A small network was trained on made-up records. Each row is its average activation on records with the value named, seen along a few directions.
Values that are neighbours, or in one group, have similar rows; names and order tell nothing.
(in the rows, 500 means zero)
Random noise pushes rows far along 15 fixed directions. That doesn't count. These rows show it; they differ only by the noise:
[704 604 428 479 488 354 579 321 557 556 480 401 461 321 369 479 580 479
 514 701 611 730 565 434 338]
[227 451 376 563 571 406 600 404 519 492 578 446 475 574 446 584 392 514
 556 423 503 398 496 450 464]
[362 459 471 610 449 428 476 482 499 645 561 564 511 522 548 595 613 486
 535 497 618 520 501 610 497]
[212 595 392 525 604 461 489 479 400 479 467 629 553 491 463 468 516 540
 531 383 684 430 530 512 413]
[437 584 396 533 458 680 655 578 393 621 513 551 633 460 525 657 538 475
 651 499 488 519 382 490 651]
[556 327 574 584 419 372 449 531 762 519 672 256 398 561 515 522 561 397
 373 443 450 440 415 638 561]
[522 608 270 442 518 323 574 411 530 434 485 566 467 607 369 328 492 417
 429 409 591 509 623 474 559]
[486 551 326 335 662 536 395 464 487 518 671 486 524 592 478 359 624 458
 608 518 572 490 675 438 341]
[611 599 511 476 516 527 517 596 425 495 461 476 486 488 513 450 526 530
 439 569 387 410 386 492 468]
[485 369 481 491 550 455 399 281 615 491 431 553 758 264 601 727 575 619
 520 541 487 435 352 380 455]
[340 587 560 471 520 501 457 550 452 464 441 688 514 577 476 570 482 780
 321 402 547 449 477 397 737]
[446 572 446 433 605 386 533 442 463 442 525 465 517 596 304 511 407 512
 460 306 716 439 554 471 532]
[528 542 419 578 517 520 483 570 452 599 433 466 524 396 388 355 483 269
 597 425 589 646 577 675 308]
[574 509 507 457 514 485 392 498 748 504 531 459 688 267 461 438 775 389
 388 372 864 613 498 631 533]
[606 418 582 518 470 666 495 418 563 533 429 501 608 316 564 530 419 358
 549 555 603 593 569 487 453]
[507 364 688 566 370 523 310 497 546 475 436 559 382 505 546 408 368 442
 463 425 493 657 679 626 603]
[447 357 721 631 349 352 300 438 544 421 336 557 399 324 607 438 468 538
 439 501 415 610 507 692 519]


B, 9 values:
b1: [327 460 456 546 641 665 606 464 672 493 591 378 356 631 424 527 239 499
 405 486 556 475 623 207 338]
b6: [597 538 528 403 590 744 577 580 420 334 295 602 653 368 561 431 285 476
 554 494 369 415 441 349 477]
b5: [706 469 471 481 407 506 278 383 573 506 611 484 357 694 559 538 523 531
 503 588 443 593 614 333 493]
b7: [768 473 506 518 401 418 316 472 524 504 471 462 442 604 351 481 465 384
 505 351 453 612 550 557 397]
b8: [500 479 427 565 418 543 574 631 567 514 486 575 601 614 523 494 620 376
 394 402 501 401 413 591 613]
b2: [386 371 606 531 505 588 334 620 594 437 526 475 463 648 452 506 406 485
 422 247 390 433 494 514 534]
b3: [602 468 560 537 579 512 566 535 420 617 419 407 538 359 384 498 398 359
 659 595 643 658 590 609 188]
b4: [491 327 545 455 588 357 565 522 435 641 599 498 490 721 475 680 418 776
 529 578 239 463 526 411 590]
b9: [588 586 621 432 544 588 373 591 460 457 475 614 508 469 648 406 650 650
 327 648 503 419 464 444 458]
The values of B form 3 separate groups.
Question: List the group mates of b3, in the order listed.
Answer: b6, b4
Question: List the group mates of b2, in the order listed.
Answer: b7, b8

N, 11 values:
n4: [326 218 696 652 549 158 598 466 511 700 462 503 506 519 568 593 445 556
 329 554 631 341 494 791 422]
n7: [504 495 383 499 574 357 398 516 471 372 426 411 656 479 347 679 490 609
 553 287 262 333 164 446 453]
n11: [256 328 507 489 586 184 763 289 446 533 359 430 647 276 339 583 442 538
 659 469 561 592 548 680 451]
n8: [462 621 175 644 409 359 431 301 441 419 299 733 628 373 574 579 517 452
 552 495 444 445 310 378 436]
n3: [342 507 495 434 753 437 613 492 468 461 434 381 646 370 333 533 440 583
 435 355 539 338 373 491 354]
n9: [432 636 567 509 529 540 599 562 334 402 441 464 324 497 462 433 319 580
 590 560 417 531 521 444 402]
n2: [552 308 772 361 573 639  97 380 643 352 421 493 679 293 576 661 498 727
 436 397 459 481 438 363 482]
n6: [443 627 667 587 499 617 268 688 388 374 467 532 351 609 440 279 365 400
 365 275 695 428 586 627 428]
n10: [751 461 616 456 546 471 701 609 437 518 478 378 487 647 453 374 337 387
 276 472 440 249 478 595 537]
n1: [487 594 452 483 505 588 236 432 477 440 552 667 558 524 712 624 694 589
 570 534 670 350 386 348 440]
n5: [821 545 376 417 492 209 328 371 429 440 552 477 453 616 528 465 666 429
 601 604 379 369 431 502 265]
The values of N form a ring.
Question: Going along N from n6 by way of its neighbour n8, in what order are n4, n7, n11, n9 met?
Answer: n4, n9, n7, n11
Question: Which values are neighbours of n3? Give them in the order they are listed.
Answer: n2, n10
